Each row below holds a small network's activations on one input, seen along a few directions.
Each table varies a few parts of the input and shows all the possible inputs, shuffled.
A made-up example of a description, with smaller parts first: one of 5 places around a ring, together with either a single point or one of 9 places along a line or (one of 3 separate values, together with one of 4 places along a line).
Shared parts are said once, and a part with two or three values counts as separate values.

Other details of the inputs vary at random and push rows far along two fixed directions, the same in every table; ignore that.

A family of inputs:
r1: .03 .05 .37 .12 .25 .27 -.12 .22 -.02 -.25 -.10 -.20
r2: -.28 .32 .34 .35 -.26 -.18 .37 .27 .47 .22 .35 .01
r3: .00 -.05 .20 .15 .25 .28 -.01 .08 .16 -.46 -.05 -.14
r4: .28 -.28 -.43 -.39 -.12 -.17 -.24 -.37 -.53 .18 -.22 .07
r5: -.25 .29 .33 .39 -.26 -.19 .38 .29 .44 .21 .34 .00
r6: .07 -.20 -.05 -.15 -.16 -.20 -.30 -.12 -.18 .14 -.35 .18
r7: .13 -.24 -.14 -.34 .02 -.22 -.20 -.16 -.32 .30 -.18 .24
r8: .08 .22 -.01 .02 .37 .37 -.01 .17 -.36 -.48 .01 -.35
r9: .11 -.21 -.29 -.19 .03 -.05 -.12 -.30 -.04 .14 -.17 .25
r10: .07 .03 .12 .07 .44 .39 .05 .03 .12 -.25 .06 -.14
r11: .10 .14 .15 -.15 .41 .46 -.09 .01 -.23 -.29 .13 -.40
r12: -.21 -.20 -.28 .24 -.67 -.47 .23 -.15 .52 .23 .01 .34
r13: .25 -.25 -.42 -.43 -.11 -.16 -.27 -.39 -.50 .19 -.21 .07
r14: .01 .08 .14 .02 .41 .42 .02 .00 .15 -.23 .10 -.10
r15: -.33 .07 .12 .45 -.32 -.03 .36 .12 .69 -.10 .26 .02
r16: .06 .18 .16 -.19 .39 .46 -.12 .01 -.18 -.28 .15 -.38
r17: .03 -.16 -.03 -.17 -.16 -.18 -.31 -.13 -.16 .14 -.33 .19
r18: -.12 -.24 -.30 .28 -.68 -.50 .27 -.10 .50 .22 -.02 .32
r19: .01 .09 .34 -.11 .46 .30 -.03 .18 -.10 -.11 .10 -.17
r20: .00 .29 .01 -.06 .38 .37 -.10 .13 -.28 -.45 .05 -.34
r21: -.31 .22 .24 .25 -.20 -.08 .44 .26 .52 .28 .43 .00
r22: .17 -.28 -.16 -.30 .02 -.24 -.19 -.14 -.35 .30 -.18 .23
r23: .07 -.03 -.53 -.41 -.14 -.21 -.35 -.28 -.46 .05 -.25 .15
r24: -.22 .26 .32 .43 -.26 -.20 .40 .31 .42 .21 .35 .00
r25: .11 .00 .11 .10 .45 .37 .08 .05 .10 -.26 .05 -.15
r26: -.11 -.16 -.16 .27 -.75 -.57 .18 .03 .34 .47 -.05 .30
r27: .15 -.10 -.57 -.35 -.15 -.24 -.27 -.27 -.56 .04 -.31 .15
r28: .09 .15 .41 .10 .35 .18 -.05 .24 -.17 -.17 .04 -.15
Description of these inputs: one of 4 places along a line, together with either one of 2 separate values or one of 5 places around a ring.
Question: Changing only the place on the line of 4 turns r20 into r8. The same change can be made to r12. Which row results?
Answer: r18
Question: Which other rows does r21 become when the place on the ring of 5 takes its other values? List them by row number.
Answer: r2, r14, r15, r17
Question: Which other rows does r8 become when the choice among 2 separate values takes its other values? List them by row number.
Answer: r4
Question: Which other rows does r5 become when the place on the ring of 5 takes its other values? List them by row number.
Answer: r6, r9, r12, r19
